A small network was shown many inputs. Here are its activations along a few directions, one row for each input.
In each table, some parts of the input vary, and every possible input appears once, in random order.
Descriptions start from the smaller parts, as in this example, which fits no table here: values(2) and (point or ring(9) or (line(4) and ring(5))).
Shared parts are said once, and a part with two or three values counts as separate values.
In the rows, zero is written as 128.

Other details of the inputs vary at random and push rows far along two fixed directions, the same in every table; ignore that.

Rows:
row 1: [141 135 120 123 111 118 109 139  97 128 103 158 112 119]
row 2: [141 124 132 116 140 135 131 118 130 127 129 153 132 127]
row 3: [124 129 147 141 119 131 121 140 128 104 132 111 129 131]
row 4: [122 134 125 143 141 146 112 169 165 136 149  96 134 145]
row 5: [123 123 141 134 127 133 112 143 143 108 142  97 127 130]
row 6: [121 142 128 123 133 138 138 120 126 115 140 144 150 130]
row 7: [128 115 111 131 113  91 138  72 111 168  96 142 100  92]
row 8: [108 146 132  93 113 119 120 158  49  81 114 158 110 132]
row 9: [164 115 106 141 181 158 148 154 209 148 147 102 134 150]
row 10: [138 135 119 115 105 115 112 152  77 117  93 156  96 127]
row 11: [149 141 124 138  91 113 128  84 110 159 108 157 133 102]
row 12: [142 131 137 121 114 126 141  84 105 137 116 160 133 118]
row 13: [ 98 109 112  97 176 120 141 162 131 108 140 115  96 134]
row 14: [134 124 120 156 169 169 126 156 220 150 164  69 149 153]
row 15: [124 151 139 168  84 125 114  67 116 169 121 130 162 104]
row 16: [107 135 142 112  96 103  88 167  69  82 120 126 102 128]
row 17: [100 115 128 140  97  96 126  92 103 169 100 116 126 105]
row 18: [148 130 116 133 118 130 127 137 131 134 115 147 119 132]
row 19: [130 154 142 168  82 125 129  65 116 163 113 128 160 109]
row 20: [126 134 127 128 144 149 150 129 148 118 153 133 151 139]
row 21: [136 131 126 135 159 159 159 100 185 140 164 112 167 130]
row 22: [129 147 133 134 106 129 157  59 102 141 132 150 165 110]
row 23: [123 131 125 120 164 153 138 155 151 110 156 127 144 141]
row 24: [114 149 130 124  97 110  95 153  69 112 105 125 115 135]
row 25: [ 99  93 135 125 129 103 127 136 125 129 121 100 110 118]
row 26: [119 121 140 130 138 135 110 175 148 101 152  99 121 139]
row 27: [155 131 120 136 130 134 137 132 142 137 113 140 124 129]
row 28: [131  79 117 112 193 137 162 143 199 151 142 108 121 139]
row 29: [161 132 118 160 118 134 149  62 174 186 133 132 159 109]
row 30: [125 142 127 155 116 134 117 115 150 156 140 105 150 129]
row 31: [152 124 110 127 139 137 133 151 140 133 120 132 116 139]
row 32: [120 134 125 106 156 143 134 171 136 101 154 128 132 143]
row 33: [113 136 144 134  96 115 101 132  97 101 121 130 125 123]
row 34: [131 105 123 131 145 113 164  42 158 176 128 134 128 100]
row 35: [121 132 121  97 167 141 134 187 122  84 145 123 122 155]
row 36: [128 131 131  75 120 110 105 164  64  83 101 163  90 132]
row 37: [140 134 137 120 100 119 137  81  99 133 113 171 135 117]
row 38: [ 99  97 127 128 155 112 124 145 148 121 139  86  93 125]
row 39: [142 126 129 111 137 128 134 117 132 129 132 146 130 129]
row 40: [113 132 146 131  91 114 104 143  88  94 122 131 117 128]
row 41: [134 142 134 184  99 144 139  59 170 182 141 114 177 119]
row 42: [144 119 124  99 166 137 135 161 139 106 134 133 115 150]
row 43: [146 124 132 111 150 139 142 139 138 114 126 145 123 140]
row 44: [147 122 109 111 149 136 115 182 144 116 120 125 101 142]
row 45: [128 149 134 164  82 125 128  63 111 168 119 124 159 112]
row 46: [131  88 104 119 163 121 143 161 166 152 115 113 101 130]
row 47: [126 132 133  78 118 108 106 169  63  87 107 169  92 132]
row 48: [124 135 128 111 160 148 144 169 135  93 144 129 132 148]
row 49: [126 149 135 132 103 122 148  60 108 144 137 149 166 106]
row 50: [125 125 146 156 121 136 119 110 149 130 146 109 149 119]
row 51: [ 86 124 118 113 112  86  97 150  69 123  98 118  75 119]
row 52: [120 118 140 136 142 143 116 173 144 100 146  96 118 147]
row 53: [149 131 134 128 112 126 152  58 115 150 120 159 148 113]
row 54: [121 136 121 148 141 148 109 167 168 131 142 102 137 151]
row 55: [125 135 128 156 131 149 122 140 155 146 139  99 139 142]
row 56: [135 140 115 109 103 109 100 162  78 107  91 165  97 128]
row 57: [130 134 131  96 116 114 114 139  81 100 105 172 110 130]
row 58: [125 127 142 138 123 125 120 132 127 110 137 103 132 131]
row 59: [129 134 148 159  87 121 133  61 115 143 130 120 155 106]
row 60: [111  91 114 116 192 143 167 152 191 140 155  97 135 139]
Each input here is: ring(5) and (values(2) or ring(10)).
Changing only the ring(5) part turns row 19 into row 3. The same change can be made to row 15. Which row results?
> row 50
Which other rows agree with row 43 in the ring(5) part? List them by row number.
> row 2, row 12, row 28, row 34, row 36, row 37, row 39, row 42, row 47, row 53, row 57
Which other rows does row 51 become when the values(2) part takes its other values? List them by row number.
> row 17

Rows:
row 61: [111 140 131  96  91  91 114 113  43 113  95 166 104 109]
row 62: [118 128 123 128 135 132 116 162 127 124 129 112 116 141]
row 63: [123 114 129 127 156 143 114 188 161 104 148  99 114 154]
row 64: [123 120 118 132 156 144 121 185 166 122 142  96 121 153]
row 65: [143 160 145 167  97 148 143  55 142 151 148 134 190 115]
row 66: [126 119 135 147 139 142 132 134 166 134 147  97 141 133]
row 67: [130 107 123 108 173 142 135 185 159 106 141 114 111 149]
row 68: [126 137 139 158  95 118 136  55 121 158 126 124 156 102]
row 69: [144 113 118 119 162 141 134 151 164 130 137 126 122 139]
row 70: [140 115 115 125 163 142 142 149 169 131 141 122 121 138]
row 71: [135 133 127 136 100 113 145  64 111 160 110 151 144 105]
row 72: [122 121 124 106 139 120 126 152 105 105 120 135 107 132]
row 73: [134 128 127 108 121 114 122 133  97 115 107 149 106 125]
row 74: [124 158 136  84  92 111 106 157  26  69 102 184 111 131]
row 75: [145 120 135 148 123 131 156  50 160 165 137 137 156 109]
row 76: [100 144 135 105  81  91  92 143  36  97  98 146 100 116]
row 77: [124 124 117 106 140 124 127 157 109 120 117 139 105 137]
row 78: [126 131 127 139 117 125 119 135 127 128 127 120 124 125]
row 79: [133 137 136 151  95 120 122  77 121 155 120 131 147 107]
row 80: [144 133 138 173 109 136 145  49 169 175 136 113 166 108]
row 81: [122 119 121 143 162 149 132 154 183 135 151  96 137 142]
row 82: [125 115 115 111 170 139 136 168 154 121 136 124 115 144]
Changing only one part turns row 81 into row 82. The same change can be made to row 76. Which row results?
> row 61
Describe the family of inputs behind these rows.
> values(2) and (point or ring(10))
Which other rows does row 75 become when the values(2) part takes its other values? List them by row number.
> row 63
